Here are a small network's activations along a few directions, averaged over the inputs that share one value of a field.
Values that are neighbours, or in one group, have similar rows; names and order tell nothing.
In the rows, zero is written as 500.
Strong random noise was added to every row along 3 fixed directions; ignore it. To show where, here is one row again and again, with new noise each time:
[531 474 490 347 423 675 648 589 408 580 455 388 679]
[460 555 501 399 603 581 417 480 591 578 507 474 404]
[530 647 500 635 522 514 395 481 551 390 558 384 431]
[492 505 518 299 593 526 525 481 632 624 504 421 377]
[538 524 499 423 462 597 582 547 478 525 493 373 572]


Values of P:
p9: [292 440 430 398 520 735 310 536 476 694 373 930 549]
p10: [349 584 545 528 540 401 438 390 561 610 468 653 418]
p2: [477 513 416 490 519 557 478 467 501 438 484 442 474]
p16: [451 357 383 381 644 655 336 589 462 744 475 788 553]
p5: [378 448 497 329 500 522 419 407 558 690 496 780 441]
p13: [581 587 513 671 424 452 563 589 518 287 627 318 578]
p14: [482 483 569 640 379 446 550 424 309 384 487 475 648]
p4: [584 374 547 382 571 489 629 563 578 653 600 519 494]
p15: [544 525 522 473 621 308 499 356 538 371 483 406 251]
p12: [342 493 547 498 507 441 360 438 410 559 434 630 502]
p7: [580 420 431 671 392 593 545 621 368 525 451 607 704]
p11: [623 414 469 448 343 521 676 622 413 567 402 597 660]
p6: [392 563 502 333 663 599 336 524 598 570 480 552 369]
p8: [347 413 480 505 588 457 334 372 461 487 402 568 504]
p1: [502 449 508 535 445 704 625 715 340 478 545 499 765]
p3: [612 405 548 323 478 417 725 425 548 480 471 278 437]
P is arranged as a ring.
Going along P from p14 by way of its neighbour p12, in what order are p16, p15, p8, p1, p3 met?
Answer: p16, p1, p3, p15, p8
How many steps from neighbour to neighbour lead from p5 to p6, at the fewest?
Answer: 8
Name the neighbours of p11, in listed order.
Answer: p9, p7

Values of K:
k11: [609 398 479 187 658 542 643 563 554 621 467 377 434]
k1: [540 350 436 529 457 469 585 564 603 565 408 587 550]
k7: [399 411 632 276 447 299 640 420 689 619 585 646 259]
k18: [631 492 506 260 158 360 761 470 372 436 408 352 647]
k4: [543 508 651 798 492 370 556 502 425 404 506 481 555]
k3: [456 330 504 373 503 310 649 439 518 718 488 544 434]
k13: [499 633 597 551 293 431 548 468 457 389 524 249 535]
k15: [540 474 567 668 628 582 411 558 532 495 427 716 482]
k2: [612 526 408 620 267 463 522 565 506 428 520 624 546]
k8: [419 413 427 379 536 562 537 359 371 564 381 573 541]
k17: [553 656 489 461 415 566 575 488 706 490 497 360 385]
k10: [439 646 451 510 514 581 476 581 648 617 594 546 463]
k5: [227 580 546 587 642 830 243 541 267 430 437 674 709]
k6: [574 514 552 498 508 585 615 454 230 407 353 522 706]
k16: [557 321 408 122 711 512 533 412 741 688 543 397 259]
k12: [338 541 408 669 529 650 238 405 271 399 551 422 617]
k9: [493 425 422 420 526 621 331 649 466 587 586 554 730]
k14: [468 521 469 640 610 692 382 748 341 497 522 536 616]
A value of K combines one of 6 hidden first parts with one of 3 second parts; all combinations occur once.
Changing only the second part turns k5 into k12. k15 has the same second part as k5; what does that change turn k15 into?
Answer: k1
Changing only the second part turns k14 into k10. k6 has the same second part as k14; what does that change turn k6 into?
Answer: k18
Changing only the second part turns k11 into k17. k4 has the same second part as k11; what does that change turn k4 into?
Answer: k7
